[-15  12  71  57  50 -60 -58 -60 -53  47  16 -57  65  57 -83 -16 -65 -60
 -68  46   4  70 -55  57 -75  52  13  53  65 -52  16] -> q_549
[-15  11 -67 -46 -62  69  58  59  56 -60 -11  62 -60 -61  60 -37  63  69
  42 -48 -20 -49  65 -45  67 -63  12 -60 -60  56  51] -> q_162
[-15  -6 -67 -46 -62  69  58  59  56 -60 -11  62 -60 -61  60 -37  63  69
  42 -48   3 -49  65 -45  67 -63  12 -60 -60  56  51] -> q_546
[-15  11 -67 -46 -62  69  58  59  56 -60 -11  62 -60 -61  60 -37  63  69
  42 -48 -20 -49  65 -45  67 -57  -4 -58 -58  68  58] -> q_218
[-34   0 -70 -52 -50  44  38  30  48 -56  16  54 -40 -73  45 -72  52  50
  16 -44 -26 -62  43 -52  52 -63  12 -60 -60  56  51] -> q_258
count q_549: [16] | 2
len: [-34   0 -70 -52 -50  44  38  30  48 -56  16  54 -40 -73  45 -72  52  50
  16 -44 -26 -62] | 22
len: [-34   0 -70 -52 -50  44  38  30  48 -56  16  54 -40 -73  45 -72  52  50
  16 -44 -26 -62  43] | 23
len: [-15  11 -67 -46 -62  69  58  59  56 -60 -11  62 -60 -61  60 -37  63] | 17
len: [-15] | 1
len: [-15  12  71  57  50 -60 -58 -60 -53  47  16 -57  65  57 -83 -16 -65 -60
 -68  46   4  70 -55  57 -75  52  13  53  65 -52] | 30

[ -1  20   6   9 -18  -3  -7   1 -25  -4   1   7 -43  -6  72   6] : q_432
[ -1   4  20  -3   6 -30  -9  45  14   4  -4 -21  14 -14  27   8] : q_391
[ 14 -13  34  -2   1  -4  14  13 -21  -8  -5  -4  32   7  12 -19] : q_483
[  4 -17  24  -3 -31   7   0  26  26   0   2 -13  26   4 -23  -8] : q_441
len: [ -1  20   6   9 -18  -3  -7   1 -25  -4   1   7 -43  -6  72   6] | 16
count q_441: [26] | 3

[ 62 -21 -17  -9  16   9  20] -> q_412
[ 62 -21 -17  -9 -15 -15 -23] -> q_743
[ 62 -21 -17  -9 -15 -12  -9] -> q_235
[ 62 -21 -17  -9 -15 -15 -10] -> q_512
count q_235: [-21] | 1
len: [ 62 -21 -17  -9] | 4

[ 20 -44  34  19  -3  -4  26  25  21 -70 -18  25   5  58 -41  77 -17  23
   1  15 -27  20]  q_722
[-19   2  -1  14   6  -4 -10  30  15 -24 -32  31   5  26 -28  30 -25  29
 -13 -27 -33  11]  q_123
[ -9   2  11  19   6   4  17  15  30 -70 -23  37  -1  58 -41  77 -30  27
   4   9 -27  15]  q_402
len: [-19   2  -1  14] | 4
len: [ -9   2  11  19   6   4  17  15  30 -70] | 10

[ 40 -18  18 -70  -4 -45   6 -81   5 -48  14 -20  18 -52  31  58  -5  22
  -2  33 -51 -32 -34  -4  41  14 -20   1  -2 -25  -4 -34  26   9  13 -13
  23 -26 -21 -15 -36 -34 -13  -6 -38 -36  24  15   3 -63  -2 -13   5 -26
  16] = q_330
[ 14   2   6 -35   1 -16   4 -12   5 -15   6  -3   9  -5   9  24  -7   0
  19   8  -7  -9  -4  11   8   8  -6   8 -13 -12  -9 -13  11  -3   2  13
  22  -5   1 -15 -19 -15  -5   8   3 -18   1   7   7 -11 -10   2   1 -14
  -4] = q_459
[-25  12 -10  42   3  27  -3  50  -2  27  -7  12  -9  33 -19 -35   3 -14
   1 -20  34  20  21   4 -26  -7  12   0   0  15   1  20 -14  -4  -7  10
 -15  16  14   6  21  21   8   3  24  21 -13  -9  -3  39   0   8  -3  15
 -10] = q_947
[-30 -10 -10   9  -3  33  -3  12  -8  26 -14  -4 -20   1 -18 -54  19   3
 -16 -13   7  17   0 -35 -12 -20  10 -17  35  22  27  33 -27  12  -3 -47
  -9   7  -9  38  42  35   7 -28 -21  42   3 -14 -17  15  29  -7   3  31
  20] = q_779
[ 49   7  21 -32   5 -54   7 -37  13 -48  21  -2  27 -16  33  85 -26   4
  20  23 -21 -28  -9  43  27  30  21  23 -46 -32 -32 -51  41 -12   9  55
  18 -17   6 -51 -64 -54 -12  33  16 -62   2  22  23 -34 -38 -54  -4 -44
 -18] = q_660
[ -3  15  -3  32   3   3   0  36   3   7   3  13   3  27  -6   2  -8 -13
  10 -10  25   7  20  26 -16   6   3   9 -22   1 -15  -3   3 -14  -5  36
  -7   9  18 -16  -6  -3   3  19  35  -5 -15   2   9  24 -18  11  -5  -5
 -20] = q_369
[ 14   2   6 -10   1 -16   4 -12   5 -15   6  -3   9  -5   9  24  -7   0
   6   8  -7  -9  -4  11   8   8  -6   8 -13 -12  -9 -13  11  -3   2  13
   6  -5   1 -15 -19 -15  -5   8   3 -18   1   7   7 -11 -10   2   1 -14
  -4] = q_207
[ 40 -18  18 -70  -6 -45   6 -81   5 -48  14 -20  18 -52  31  58  -5  22
  -2  33 -51 -32 -37  -4  41  14 -20   1  -2 -25  -4 -34  26   9  13 -13
  23 -26 -21 -15 -36 -34 -13  -6 -38 -36  24  15   3 -63  -2 -13   5 -26
  16] = q_240
count q_660: [21] | 3
len: [ 40 -18  18 -70  -6 -45   6 -81   5 -48  14 -20  18 -52  31  58  -5  22
  -2  33 -51 -32 -37  -4] | 24
len: [ 40 -18  18] | 3

[-12   5  32  -1 -77 -77] -> q_925
[ 45  26  66  11  26 -43] -> q_339
[ -3  23  -8   4  33 -24] -> q_649
[  0 -21   0   0   0 -21] -> q_447
[-10 -20   6  -6  -4  18] -> q_58
len: [  0 -21] | 2
count q_447: [0] | 4
len: [-12   5  32  -1 -77 -77] | 6
count q_925: [5] | 1
count q_58: [-4] | 1
count q_447: [-21] | 2
len: [45 26] | 2

[-64  39 -47  52   4  56  57 -72 -57 -47  70 -57 -57] = q_430
[-57  51 -47  60  -4  69  73 -78 -59  50  64  75 -57] = q_456
[-64  39 -58  52   4  56  57 -72 -57 -47  70  66 -77] = q_22
len: [-57  51 -47  60  -4  69  73 -78 -59  50  64  75] | 12
len: [-64  39 -47  52   4  56  57 -72 -57] | 9
len: [-64  39 -47  52   4  56  57 -72] | 8
count q_430: [-57] | 3
count q_456: [50] | 1
count q_430: [39] | 1
len: [-64  39 -58] | 3

[ 66 -11  -7   0  -7   0  64]  q_406
[ -7 -18 -15 -12 -18  -7  -7]  q_51
[ 8 -8  6 11 13 10 26]  q_327
[65 65 65  7  7  2 65]  q_260
count q_406: [64] | 1
count q_51: [-7] | 3
len: [8] | 1
count q_260: [65] | 4
len: [ -7 -18 -15 -12 -18  -7  -7] | 7

[ 45 -75  37  45  37  37  53  79 -78  45  62  45] -> q_882
[ 14  10  46   5   5   7  62   3   0 -37  65  -8] -> q_994
[ 16   8 -52   2   4   2  79 -10  11 -48  65   1] -> q_197
[ 14  10 -54   5   5   7  62   3  13 -52  68   7] -> q_677
len: [ 14  10  46   5   5   7  62   3   0 -37  65  -8] | 12
count q_882: [45] | 4

[ 13 -29  25 -30  11  25] : q_15
[-11 -12 -11 -11  -8 -12] : q_667
[ 32 -48  25 -45 -10 -45] : q_685
[-18   2  25   4 -21   4] : q_609
[-51  34  29  37 -55  36] : q_397
[ 35 -52  22 -52  34 -49] : q_26
[-28 -29  27 -28  11 -28] : q_189
[ 39 -60  21 -61  40 -57] : q_284
[-42  22  26  25 -43  24] : q_579
[-12  -4  25 -14 -14  -3] : q_210
[-42  22  26  25 -43 -57] : q_854
count q_189: [-28] | 3
count q_15: [25] | 2
len: [-51  34  29  37] | 4
count q_210: [-14] | 2
count q_685: [-45] | 2
count q_667: [-11] | 3
len: [ 32 -48  25 -45] | 4

[-37  23  23  23  23 -19]  q_642
[-53 -56 -24  -1 -54 -57]  q_559
[-37  23  22 -29 -81 -19]  q_460
len: [-37  23  23  23  23] | 5
count q_642: [22] | 0
len: [-37] | 1
len: [-53 -56 -24  -1 -54] | 5
count q_559: [-53] | 1
count q_559: [-54] | 1

[ 31   4  -2   9 -64  -2  -4   0  -6 -59  11  11  -1 -64]  q_658
[ 35  17  29  27 -55  16  12  18  17 -48  22  23  14  26]  q_98
[-39 -25 -32 -34  29 -24 -24 -30 -22  24 -30 -30 -24 -34]  q_338
[ 40  25  33  35 -31  25  24  28  22   7 -32 -32 -27 -35]  q_932
[ 30  10  20  16 -42   6   6   8   1 -43  11  15  -2  11]  q_236
[-32 -22 -26 -34  18 -19 -24 -29 -22   9 -23 -26 -19 -35]  q_618
[ 31  17  21  31 -16  18  23  26  21 -19  21  20  16  28]  q_940
[-32 -24 -28 -33  23 -19 -25 -29 -23  15 -25 -28 -22 -32]  q_742
[ 37  16  30  30 -49  16  17  26   9 -41  20  25  16  33]  q_137
[ 40  25  10  35 -31  25  24  28  22 -28  29  30  23  34]  q_903
[ 23  -3   6   3 -56  -7  -8  -3  -2 -59   1   1  -9   0]  q_393
len: [ 31  17  21  31 -16  18  23  26  21 -19] | 10
count q_658: [-1] | 1
count q_658: [11] | 2

[ 56  74  26  23  23 -74 -73 -69 -77  14  68 -64  28  21 -51  37 -69 -74
 -63  15  59  19 -67  18 -61  18  70  14  23 -67 -64 -42  32  26 -73  19
  20  20  79 -21  29 -71  71  19  27] -> q_28
[ 60  67 -38 -36 -36 -10 -17  -6 -13 -43  65  -1 -32 -39  -2  44  -6  -9
  -3 -42  59 -40  -5 -37  -4 -40  65 -44 -38  -8  -5  14 -28 -32 -10 -42
 -36 -40  68  35 -32  -5  65 -40 -33] -> q_491
[ 72  65  24  16  20 -69 -68 -58 -68  13  66 -55  24  23 -49  70 -66 -69
 -50  14  75  17 -62  17 -61  18  68  13  22 -63 -64 -46  25  19 -64  16
  18  19  68   4  24 -65  73  20  23] -> q_813
len: [ 72  65  24  16  20 -69 -68 -58 -68  13  66 -55  24  23 -49  70 -66 -69
 -50  14  75  17 -62  17 -61  18  68  13  22 -63 -64 -46  25  19 -64  16
  18  19  68] | 39
len: [ 56  74  26  23  23 -74 -73 -69 -77  14  68 -64  28  21 -51  37 -69 -74
 -63  15  59  19 -67  18 -61  18  70  14  23 -67 -64 -42  32  26 -73  19
  20  20  79 -21  29 -71  71  19  27] | 45

[ 23  -1 -43 -48  25] -> q_295
[  0   4  59 -36  18] -> q_387
[ 0 13 13  0  0] -> q_24
[-17  51  31 -38   4] -> q_850
[  5 -70 -17  -2 -10] -> q_554
len: [  5 -70 -17  -2] | 4
len: [23 -1] | 2
len: [ 0 13 13  0] | 4
count q_24: [0] | 3

[24 -3 12 20]  q_474
[-53  39 -28 -59]  q_476
[-38  32  -8 -53]  q_698
[8 7 3 3]  q_497
[-79  71 -55 -82]  q_340
len: [8 7 3] | 3
len: [24 -3 12] | 3

[-57 -60 -53  35  24  37 -55  36 -53  36] -> q_552
[ 28  28  29 -45  24 -46  27 -43  28 -45] -> q_410
[-44 -46 -40  22  24  24 -42  23 -40  23] -> q_772
[ -3  -4   0 -16  24 -15  -3 -14  -2 -15] -> q_993
[ 22  22  22 -40  23 -41  21 -38  22 -40] -> q_945
[-26 -27 -23   5  23   8 -24   8 -24   7] -> q_355
[-49 -47 -43 -47  27  29 -47 -48 -45 -47] -> q_452
[-31 -32 -29   9  23  11 -29  12 -28  11] -> q_628
[  5   4   5 -23  22 -23   4 -21   6 -22] -> q_420
count q_452: [-46] | 0
len: [-44 -46 -40  22  24  24 -42  23 -40  23] | 10
len: [-26 -27 -23   5  23   8 -24   8] | 8
len: [-49 -47 -43 -47  27  29 -47 -48] | 8

[ 55 -13 -27  11  43  15  -5  24  -5  17 -27  13  -1  -5 -12 -46 -42 -57
  -2  26  13  -1] : q_530
[ 17  37 -26  30 -66 -26  19   0  32  15   9  51  -9 -72   0  -2  22 -47
  19 -35 -22 -25] : q_705
[ -1 -46 -27  -1 -27 -27  15  -1  26  37 -44 -64  -3   2 -35  17  33  76
  76  37  26 -20] : q_176
count q_176: [37] | 2
count q_530: [-57] | 1
count q_176: [-1] | 3
count q_530: [-5] | 3
len: [ 17  37 -26  30 -66 -26  19   0  32  15   9  51  -9 -72   0  -2  22 -47
  19 -35 -22 -25] | 22
count q_176: [-27] | 3

[  6 -16 -31   0 -24 -10 -18 -18 -26 -33  -1 -15  11  -9  -7  -8 -19 -11
 -29   2 -24 -31   1  -2  -8 -18   5 -13 -35 -33 -26  -8 -19  -2 -23 -31
 -34   3  -9  22   8 -29 -20 -32 -17 -10   7 -22] = q_469
[-13 -34  16  -4  -3 -45  -9  13  18  11  -4 -32 -16 -36   1 -45 -15 -37
   7  -9 -13  11   0 -61 -44 -21 -14 -52   5  13  18 -50 -25 -56  10  14
  13  -9  -3 -30 -16  15 -22  14 -24 -34 -19   0] = q_275
[-48 -31   3 -37  -3 -40  -9  -7   2   3 -34 -31 -58 -35 -28 -38 -14 -31
   1 -40 -15   6 -33 -52 -42 -19 -49 -45   2   4   6 -46 -23 -49  -9   7
   5 -47 -26 -69 -54   0 -19   5 -23 -32 -56  -3] = q_139
[  4 -19 -22   3 -26 -19 -18 -16 -17 -28  -5 -18   7 -26  -3 -17 -24 -25
 -31  -4 -36 -23  -1 -24 -17 -19  -2 -26 -29 -27 -22 -27 -22 -15 -20 -22
 -24  -8 -15  11   7 -25 -22 -28 -20 -20   4 -24] = q_927
[-14 -43  11  -9  -8 -56 -19   4   8   4  -5 -44 -19 -48  -6 -55 -22 -44
  -1 -13 -22   2  -7 -69 -57 -31 -15 -58   1   9   6 -59 -32 -67   4   3
   6 -11  -3 -27 -15  10 -31   7 -33 -46 -17 -10] = q_513
len: [-48 -31   3 -37  -3 -40  -9  -7   2   3 -34 -31 -58 -35 -28 -38 -14 -31
   1 -40] | 20
count q_469: [-35] | 1

[ 16 -12  -3   1   1  -1  41   1 -15   7   1   7  -7 -14   1   7   3  -7
  29   7   1] = q_906
[ 14 -28  15  -5   3   0   6  24  -8 -28   8  -2  12  16 -15  51   2   5
   9 -24   5] = q_151
[ 14   0  15  -5   3   0   6  24  -8 -28  11  -2  12  15  17   1  -4  -5
 -28  -4   9] = q_919
count q_151: [5] | 2
count q_906: [1] | 6
count q_906: [7] | 4
len: [ 14 -28  15  -5   3   0   6  24  -8 -28   8  -2  12  16 -15  51] | 16

[-13  54 -68 -29  34  25] = q_610
[ 33  -9 -28  -6   7 -19] = q_668
[-33 -13 -25  26  -8  19] = q_159
[ 21 -10 -21  -7   3 -18] = q_246
[-34 -10  22  10 -16  16] = q_944
[ 28   2 -36 -24   9 -13] = q_753
[-8 10 28 -3 -1 -6] = q_670
[ 29   5  29 -26   9 -16] = q_97
len: [-8 10] | 2
count q_97: [-26] | 1
len: [-13  54 -68] | 3
len: [29  5 29] | 3

[ 16 -15  24  -2   5  17  -6  39 -16 -27  30  -3  -9 -32   7  48   3 -32
   7 -20 -11  34  -3 -69 -22 -26  32 -52 -21   1  42  36 -18  63  35 -43
   5 -15 -30 -12   5 -36 -12] -> q_735
[  0  36  34 -24  27 -22  26   7   3   9  35  -8 -37 -14  27 -19 -44  27
   2   2  19  27 -12   9  -6 -20  11 -11 -33  35   4 -51 -17  64   5  35
 -32  35  14   8   0 -17 -29] -> q_451
[ 16 -15  24  -2   5  17  -6  39 -16 -27  30  11  -9 -32   7  48   3 -32
   7 -20 -11  34  -3 -69 -22 -26  32 -52 -21   1  42  36 -18  63  35 -43
   5 -15 -30 -12 -17 -33  11] -> q_510
count q_451: [27] | 4
len: [ 16 -15  24  -2   5  17  -6  39 -16 -27  30  -3  -9 -32   7  48   3 -32
   7 -20 -11  34  -3 -69 -22 -26  32 -52 -21   1  42  36 -18  63  35 -43
   5 -15 -30 -12   5 -36 -12] | 43
count q_735: [-3] | 2

[76 75 50 47] : q_307
[62 70 64 54] : q_637
[51 76 43 43] : q_308
[33 23 39 57] : q_886
len: [76 75] | 2
len: [62] | 1

[-11 -43 -17 -25 -35  -8 -32   9  52 -18 -33 -43 -21  13  32 -50 -11 -39
   3 -22  16 -25   1 -35   9 -25 -29 -35 -41  24 -41 -28 -18 -45   0   7]  q_983
[-19   0  10 -31  18 -58 -25 -23 -21 -21  25  -8 -24  46 -16 -19  -9 -20
  32 -24  34  -8 -26  -6   9  -2   4 -14  24  26  -4 -10 -30 -27 -49 -18]  q_417
[-35 -19  29 -31  10  22  12   5   3 -36 -23  33 -44  18  -8 -37 -33 -49
  18 -40  44 -27  35  -2  29  40   6 -18   2  -2   1 -46 -40   2  30  18]  q_74
[ 42 -13 -26  34 -37 -35 -29 -25 -16  34  19 -32  35   0 -23   1 -20  30
  38  36 -43  34 -25 -31 -21 -40  37 -21 -36   1 -25  30  36 -24 -32 -11]  q_910
[-13 -34 -40  22 -20  18 -21  -9  45  17  31 -27   7 -40  34 -18  -8  21
  11  14  26  37  -2 -32 -36 -30  18 -24 -21 -35 -34  22   5 -23  15 -23]  q_714
[  6  12 -29 -13  15  42  -7   5  52  -7  -6 -25   7 -22  49  20  42  11
 -57   8  14 -20  -6   9 -25 -20 -56  28  21  13   2  11  -2  -2  24  -8]  q_30
[ 41  -2  16   9 -33  -7  -9  12  -1  18 -38  -9  34  15   9  34  11  21
 -28  33 -59  -9  -7  -9  23  -8 -31   5 -34  56  -9  18  34  -5 -18  29]  q_921
[ 46  54 -44  12  28 -13  24 -43 -59  13  28 -36  13   2 -59  47  25   7
  61  -1 -21  27 -36  38 -56 -46  53  37  36 -17  41  -2  10  33 -10 -56]  q_960
[ 21  29  16 -22  13  29  39  10  -9 -25 -10  25 -22  16 -31  14   7 -45
  -8 -38 -47 -26  34  25  17  16   2  18   2  15  23 -48 -19  39  37  23]  q_810
[ -8 -35   3  36 -34 -38 -42  -6   8  43  32 -12  30   0  22 -24 -24  40
  22  53  12  34 -26 -39   6  -7   3 -29 -34   5 -35  50  38 -38 -50  -4]  q_255
count q_417: [25] | 1
len: [ 21  29  16 -22  13  29  39  10  -9 -25 -10  25 -22  16 -31  14   7 -45
  -8 -38 -47 -26  34  25  17  16   2  18] | 28
count q_921: [-9] | 5
count q_74: [-27] | 1
len: [ 42 -13] | 2
len: [ 21  29  16 -22  13  29  39  10  -9 -25 -10  25 -22  16 -31  14   7 -45
  -8 -38 -47 -26  34  25  17  16   2  18   2  15  23 -48 -19  39  37  23] | 36

[-25 -18 -49  11  63]  q_511
[ 25   0 -52  75 -46]  q_814
[ 39  46  51 -22  48]  q_503
[-67 -67  60  60 -67]  q_577
[-68  17  39  43 -24]  q_95
[-22  10 -22  13  59]  q_23
len: [ 39  46  51 -22  48] | 5
count q_577: [-67] | 3
len: [-25 -18 -49  11] | 4

[  6  19  15 -15  -7  25   1   3   9  36 -34   1 -39 -26  30] -> q_247
[ 17  13  23  13 -21  -1  -2 -30 -31  -5  14  26  14  -4 -41] -> q_548
[ -7  20   2  13 -50 -41  14  32 -14 -26   9   5  27   6  -1] -> q_414
[ -2  29  -5  27 -11  29  13  -2   3 -40 -20  39  18  25  39] -> q_461
[-26 -34 -15 -21   0 -23 -17  63   7  14  13 -37 -17  -8 -12] -> q_794
[ -6  -3   6 -10   0 -42  14   0  13  27 -23 -53  16  -9  18] -> q_617
[  6 -11   6  19   6   9 -19   3 -27 -48  22  39  18   5 -38] -> q_846
[ -9  43   5  28 -48   9  32   8 -17 -38  18  44   9  10  12] -> q_196
[-13  14  18   4 -77 -55  -9  55 -34   1 -11  -3  26 -24 -12] -> q_178
[-35  13 -15  -2   5 -24  35  -6  15  -6  18 -24  10  18  16] -> q_56
[ 15 -10  13  -6  20  -2   0 -38  -2  18  -1  -6   1 -12 -20] -> q_350
[  2  10  -8  18 -12  32 -13  25  -5 -34  -6  37   8  12  10] -> q_694
len: [  6  19  15 -15  -7  25   1   3   9  36 -34] | 11
len: [  6  19  15 -15] | 4
count q_846: [6] | 3

